These are the activations of a small neural network, seen along a few directions. Each row is one input.
In each table, some parts of the input vary, and every possible input appears once, in random order.
A made-up example of a description, with smaller parts first: line(4) and (point or ring(9) or (values(3) and ring(8))).
Shared parts are said once, and a part with two or three values counts as separate values.
In the rows, 128 means zero.

Other details of the inputs shift rows strongly along three fixed directions, in all tables alike. That doesn't count.

Table:
R1: [144 164 137 143 129 143 141 138 144 125 151 148 131]
R2: [134 129 139 120 159 124 127 157 138 144 121 158 144]
R3: [106 151 132 139 134 136 133 150 147 143 147 155 149]
R4: [137 164 131 142 148 132 151 127 153 127 143 145 132]
R5: [149  88  79 141 102 119 141 117 119 133 127  65 165]
R6: [179  97 120 154 138  83 153 151 139 128 160  97 182]
R7: [105 125 109 120 108 172 130 112 125 161 108 113 118]
R8: [120 158 132 133 153 128 123 136 151 120 131 157 149]
R9: [129 133 141 121 153 136 156 159 141 151 140 137 138]
R10: [160 144 139 111 145 125 147 139 139 138 144 156 129]
R11: [154  95  83 144  81 123 127 119 116 124 133  73 160]
R12: [ 83 124 164 154 141  89  94 140  58 108 132 128  54]
R13: [107 132 108 109 123 157 110  87 136 116  96 131 122]
R14: [ 96 143 115 114 111 166 108  95 129 146 116 115 128]
R15: [145  84 103 116 112 104 123  95 126 136 143  66 165]
R16: [156 149 147 120 137 120 141 128 145 125 131 165 135]
R17: [124 140 132 137 147 139 159 160 141 153 130 141 142]
R18: [129 109 123  81 118 152 119  94 127 129 101 134 114]
R19: [160 154 137 127 144 122 145 126 144 135 138 159 130]
R20: [132 162 145 133 153 130 139 122 153 137 146 144 143]
R21: [107 148 115 103 124 148 105  82 130 144 109 119 126]
R22: [128 149 126 147 133 143 151 143 150 139 153 152 131]
R23: [146  79  99 125 111 107 131 106 123 143 128  65 170]
R24: [111 147 161 152 136  91 107 127 125 115 134  97  33]
R25: [116 145 136 141 136 142 134 164 139 150 134 149 149]
R26: [113 147 134 144 134 141 148 144 152 145 152 149 140]
R27: [141  76  97 139  82 123 118 122 121 105 121  80 167]
R28: [102 127 154 165 120 108 116 164 115 130 128  96  31]
R29: [115 134 105 110  87 163 126 102 126 131 111 133 113]
R30: [164  85 132 139 143  76 120 150 142  99 161 112 185]
R31: [112 124 118  84 127 146 112  96 123 158 110 121 123]
R32: [144 170 130 137 137 127 148 130 148 119 139 151 130]
R33: [137 146 147 129 156 124 144 124 152 148 141 150 139]
R34: [113 147 147 140 152 125 139 131  83 134 151 168 152]
R35: [141 166 138 130 130 128 146 131 149 110 132 158 139]
R36: [156  93  78 135  92 114 138 121 113 125 123  71 163]
R37: [161 140 135 121 144 127 154 150 136 145 129 155 130]
R38: [101 135 111 113 116 169  98  99 128 135 111 123 126]
R39: [134 122 112  91 127 154 130  90 126 154 116 118 105]
R40: [140 132 143 125 158 125 125 130 151 122 127 168 143]
R41: [102 121 102 115 112 170 105 121 120 149  97 127 126]
R42: [148 121 148 116 146 129 145 151 142 127 117 163 138]
R43: [134 123 103  91 113 161 138 115 115 148 104 118 107]
R44: [111 140 111 103 128 151  95  86 130 133 104 126 125]
R45: [113 120 114  94 126 148 119 106 120 165  94 120 124]
R46: [136 155 124 142 123 139 148 146 144 131 150 159 132]
R47: [117 132 131 141 136 141 129 151 150 118 139 167 144]
R48: [156 139 148 105 138 124 143 141 140 128 137 161 134]
R49: [122 105 116  86 115 164 130 116 121 130  93 127 116]
R50: [111 110 146 181 119  41 109 139 127  92 157  43  92]
R51: [104 120 110  90 124 158 123 118 118 159 102 114 124]
R52: [119 153 160 146 126  86 104 131 119 108 130 103  33]
R53: [112 133 117  99 126 142 110  83 129 154 104 124 123]
R54: [127 125 130 134 150 139 139 166 139 126 116 159 143]
R55: [103 140 117 119 112 171 123  89 133 148 121 110 119]
R56: [100 142 161 163 124 108 110 141 123 118 141  93  34]
R57: [150  91 121 145 141  82 125 176 133 112 157  99 189]
R58: [105 144 169 151 106 103 103 146 119 100 131 105  39]
R59: [124 135 136 137 124 141 140 148 151 113 139 167 142]
R60: [ 99 112 159 144 122  99 116 170 113 106 103 110  43]
R61: [138  91 106 139  86 121 110 100 128  92 135  76 165]
R62: [125  90  87 134 103 109 121 126 116 135 121  66 177]
R63: [157 136 145 115 136 125 150 152 137 135 121 160 135]
R64: [147 134 150 121 146 124 137 128 151 117 127 168 140]
R65: [143 149 148 125 143 131 132 126 152 106 132 162 144]
R66: [ 74 127 151 155 123  98  88 160 121 116 129 113  48]
R67: [133 151 141 131 139 132 141 131 155 102 128 161 144]
R68: [134 142 140 124 160 121 119 133 148 135 130 163 146]
R69: [130 119 112  84 106 159 135 117 116 138  97 123 112]
R70: [125 128 109 111  89 169 127 116 118 138  98 128 114]
R71: [ 91 111 158 157 124 108  95 170 116 110 113 113  45]
R72: [126 126 104 102  99 160 137 119 116 139  88 126 114]
R73: [104 131 171 152 118  87 117 136  56  98 134 129  43]
R74: [151  88 146 175 126  62 136 145  81  72 174 116 175]
R75: [148 104 130 170 127  94 116 150 147  86 167 105 187]
R76: [118 129 112 121 122 160 140  77  68 141 125 137 115]
R77: [115 102 109  90 127 165 119 118 121 134  93 127 119]
R78: [123 102 113  95 129 155 115 107 123 141  86 133 119]
R79: [117 116 113  84 132 149 101  99 123 147 105 129 122]
R80: [144 151 139 142 140 130 155 127  81 123 153 173 137]
R81: [144 134 133 123 151 140 160 158 139 146 140 141 131]
R82: [152 148 139 132 154 126 148 123 150 142 142 152 130]
R83: [128  82  83 135 107 110 110 130 115 124 115  73 172]
R84: [141  93 100 131 111 105  96  89 131  95 128  80 167]
R85: [121 143 149 146 152 129 153 125  88 136 156 163 143]
R86: [151 164 145 124 134 127 137 126 147 114 136 159 139]
R87: [115 166 137 134 149 125 133 132 151 130 136 149 150]
R88: [145  87 139 177 138  66 125 145  81  79 172 119 178]
Each input here is: ring(8) and (point or ring(10)).
- The inputs of R67 and R50 match in every part but the ring(8) part. If R60 is changed in the same way as R67 into R50, which row does it become? => R17
- The inputs of R75 and R55 match in every part but the ring(8) part. If R88 is changed in the same way as R75 into R55, which row does it become? => R85
- Change only the ring(8) part in R64. List by row number the other rows that result. => R16, R19, R33, R40, R53, R68, R82
- A walk changes only the ring(10) part. It starts at R32 and steps to R52. List the rest of the walk in order. => R19, R10, R37, R43, R36, R11, R46, R1
- Change only the ring(8) part in R45. List by row number the other rows that result. => R2, R6, R23, R37, R42, R63, R78

Table:
R89: [159 134 137 144 125 113 149 151 122 109 169 145 161]
R90: [149 153 132 134 136 142 149 136 115 141 157 168 157]
R91: [169 134 142 146 141  97 156 137 146 125 149 135 155]
R92: [113 122 115 104  99 158 114  89 108 118 116 130 106]
R93: [148 102 106 125  92  98 113 134 128 116 134  71 140]
R94: [122  82 105 152 108 112 108 114 133 123 145  81 149]
R95: [162 128 138 137 147 103 140 139 160 102 156 142 158]
R96: [135 114 102 115 120 116 117  80 112 132 119  75 124]
R97: [113 111 110 113 100 120  94 100 123 130 109  78 139]
R98: [153 117 131 147 109  82 132 155 137 125 144  95 155]
R99: [120 116  88 131 110 125 117 103 100 128 107  77 132]
R100: [146 136 127 129 140 157 161 151 154 140 150 154 150]
R101: [147 133 141 139 138 111 119 161 157 113 150 135 172]
R102: [107 147 137 119 150 176 139 121 146 154 123 160 138]
R103: [147 144 134 130 155 130 133 120 157 131 141 172 158]
R104: [119 132 194 167 130  46 115 208 143  93 150 106  60]
R105: [140 129 139 157 134 107 127 139 128 113 166 157 171]
R106: [124 154 116 116 136 170 140 131 144 126 107 176 130]
R107: [166 102 143 125 165  97 144 149 131 120 139 147 165]
R108: [106 111  87 129 108 118 115  99 106 123 106  85 137]
R109: [132 108 112 141 107  98 118 108  89 115 151  77 148]
R110: [156 144 142 120 145 134 157 127 159 120 133 160 152]
R111: [119 156 128 105 133 159 117 128 154 153 116 175 138]
R112: [ 84 119 187 121 142 108 106 158  73 122 110 146   7]
R113: [107 132 122 103 126 187 132 114 146 143 115 152 103]
R114: [123 100 113 119  81 130 121  90 101 107 121  90 124]
R115: [ 78 147 185 140 132 122  90 139  97 107 119 138   8]
R116: [151 156 127 121 137 136 139 154 146 154 140 155 159]
R117: [133 102 111 118 114 126  99  79 125 108 114  86 123]
R118: [140 132 122 165 141 106 129 154 143 113 144 150 171]
R119: [135 159 114 116 133 170 151 135 135 136 107 170 125]
R120: [132 116 140 159 125  91 122 129 110 102 160 110 167]
R121: [139 150 122  92 133 166 139  96 137 142 105 153  96]
R122: [119  88 105 122  90 141 128 102 130 124 118  77 125]
R123: [129  78 105  91 107 121 104 119 107 138  96  91 137]
R124: [145 133 129 160 145 117 131 157 142 100 141 142 172]
R125: [148  86 120 145 140  90 133 162 109 110 125 117 164]
R126: [104 112 115 115 119 175 110  99 131 135 111 113 110]
R127: [120 129 119 113  95 153 131  89  95 140 113 125 108]
R128: [143 140 126 138 146 154 156 147 145 158 151 152 155]
R129: [136 132 108 106 122 146 123  83 117 151 108 116  98]
R130: [113  90 105 142 116 102 123 116 125 128 146  69 152]
R131: [112 137 188 171 165  32 118 173 130 100 161 109  60]
R132: [150 131 134 131 130 108 129 165 162 113 152 139 167]
R133: [126 155 130 113 146 126 137 147 151 145 138 157 170]
R134: [ 90 114 185 131 161 116 120 182 112 137 115 145  24]
R135: [ 79 161 178 159 153 106 109 165 116 117 107 141  34]
R136: [107 161 132 108 141 158 142 111 115 144 132 177 141]
R137: [105 123 108 112 124 163 127 101 118 157 115 100 109]
R138: [114 149 118 109 119 175 143 116 133 131  86 157 109]
R139: [131 160 121 125 131 164 157 130 131 148 101 170 130]
R140: [135 111 106 128 108  92 110 128 120 128 135  64 151]
R141: [120 157 106 116 129 172 135 117 116 156  96 154 107]
R142: [114 116 112 117 105 163 138 101 124 156 108 108 104]
R143: [126 159 141 109 158 158 135 100 144 141 115 167 135]
- The inputs of R116 and R128 match in every part but one. If R93 is changed in the same way as R116 into R128, which row does it become? => R100
- The inputs of R130 and R131 match in every part but one. If R126 is changed in the same way as R130 into R131, which row does it become? => R117
- What do these inputs look like to the network? => values(5) and (point or ring(10))
- Change only the values(5) part in R102. List by row number the other rows that result. => R97, R120, R135, R143
- Change only the ring(10) part in R141. List by row number the other rows that result. => R99, R106, R108, R118, R119, R124, R135, R138, R139
- Change only the values(5) part in R106. List by row number the other rows that result. => R92, R95, R113, R132

Table:
R144: [177 105 107 142 121 118 140 114 157 100 171 105 224]
R145: [ 77 121 136 134 110 115  90 118  91 149 104  75  24]
R146: [ 79 165 114  97 134 219 126  98 122 173  70 175  78]
R147: [139  78  74 110 105 153 127 103 122 132 134  95 215]
R148: [123 143 154 162 113  73 120 164 134  99 148 103  90]
R149: [ 72 160 150 109 136 196 116 124 125 163 101 172  56]
R150: [167 171 113 103 139 174 153 116 166 132 130 185 201]
R151: [158  92  96 174 104 100 137 137 129 108 151  79 189]
R152: [158 147 170 137 166 124 155 170 167 120 167 196 151]
R153: [179 103 105 166 125  83 140 127 150  88 161  87 206]
R154: [138 171 138 107 149 172 160 169 144 146 122 207 141]
R155: [137 131 101 104 130 144 122  80 132 145 122 110 159]
R156: [127 141 136 135 132 100 107 134 139 107 132 117 128]
R157: [127 121 156 140 140 106 135 158 124 115 115 131  80]
R158: [123 117  76  81 120 183 133  87 112 170 100 123 160]
R159: [147  98 100 113  91 108 106 101 124 111 117  91 139]
R160: [127 168 159 169 170 108 155 178 162 122 158 174 149]
R161: [108 115 171 158 131  67 100 153 118  99 116 101   8]
R162: [126 171 139 116 140 182 161 127 161 144 142 191 146]
R163: [146 109  78  82 118 160 125  62 127 158 109 119 185]
R164: [103  86 147 174 111  53 103 170  95  91 126  52  28]
R165: [122 114  87  81 123 190 134  77 121 153  72 140 157]
R166: [140 142 105  72 126 184 137  75 131 166  97 158 122]
R167: [136  87  96 148 124 104 127 141 118 114 132  88 171]
R168: [134 177 173 173 166 108 164 188 163 116 160 181 119]
R169: [140 106 124 115 134 111 132 124 118 142 124 109 152]
R170: [139 162 154 163 154 111 141 195 152 128 161 175 171]
R171: [126 137 191 150 142  70 124 199 125 103 134 138  60]
R172: [ 99 136 173 106 137 154 128 141 123 137 103 159  39]
R173: [162  99  86 143  99 118 140 113 122 137 152  79 195]
R174: [145 114  71  82 106 186 148  84 114 166 108 122 171]
R175: [119 132 164 149 131  74 107 135 117 112 137  80  38]
R176: [ 94 127 128 129 126 123  94  98 119 117  96  94  58]
R177: [146 137 144 118 162 145 142 140 163 135 151 190 180]
R178: [ 80 143 105  95  91 160  95  80 113 142  83 105  79]
R179: [117  75  89 110  84 148 114  96 103 126 115  72 119]
R180: [144 181 168 158 154 127 153 203 155 129 156 195 136]
R181: [ 89 159 126  89 116 231 130  96 127 171  90 177  71]
R182: [124 108 126 152 115  94 114  86  50  93 151 117 150]
R183: [168 128 124 163 126  79 156 146 146 119 182 102 193]
R184: [139 171 134 130 158 139 160 138 155 154 155 171 181]
R185: [166  95 122 129 122  92 145 132 120 127 141  92 165]
R186: [ 91 131 156 105 126 119  98 140 107 128  85 122  44]
R187: [112  96 136 169 109  69 106 137 128  98 164  62 129]
R188: [111 119  97 105  90 165 115  33  40 115 104 127 108]
R189: [113 134 156 138 146 117 110 134 143 113 144 126 105]
R190: [126 175 166 133 175 133 150 208 148 136 143 211 139]
R191: [118  59 112 122  96 102  99 103 105 113 119  55 132]
R192: [111 155 151 104 143 136 110 135 137 136 104 173  86]
R193: [151  89 115 154 132  74 119 131 137 102 142  95 172]
- What do these inputs look like to the network? => values(2) and (point or (values(4) and ring(6)))
- The inputs of R167 and R164 match in every part but the values(2) part. If R158 is changed in the same way as R167 into R164, which row does it become? => R174
- The inputs of R179 and R147 match in every part but the values(2) part. If R166 is changed in the same way as R179 into R147, which row does it become? => R163
- Change only the values(4) part in R159. List by row number the other rows that result. => R152, R161, R166
- Change only the ring(6) part in R160. List by row number the other rows that result. => R146, R165, R167, R176, R193
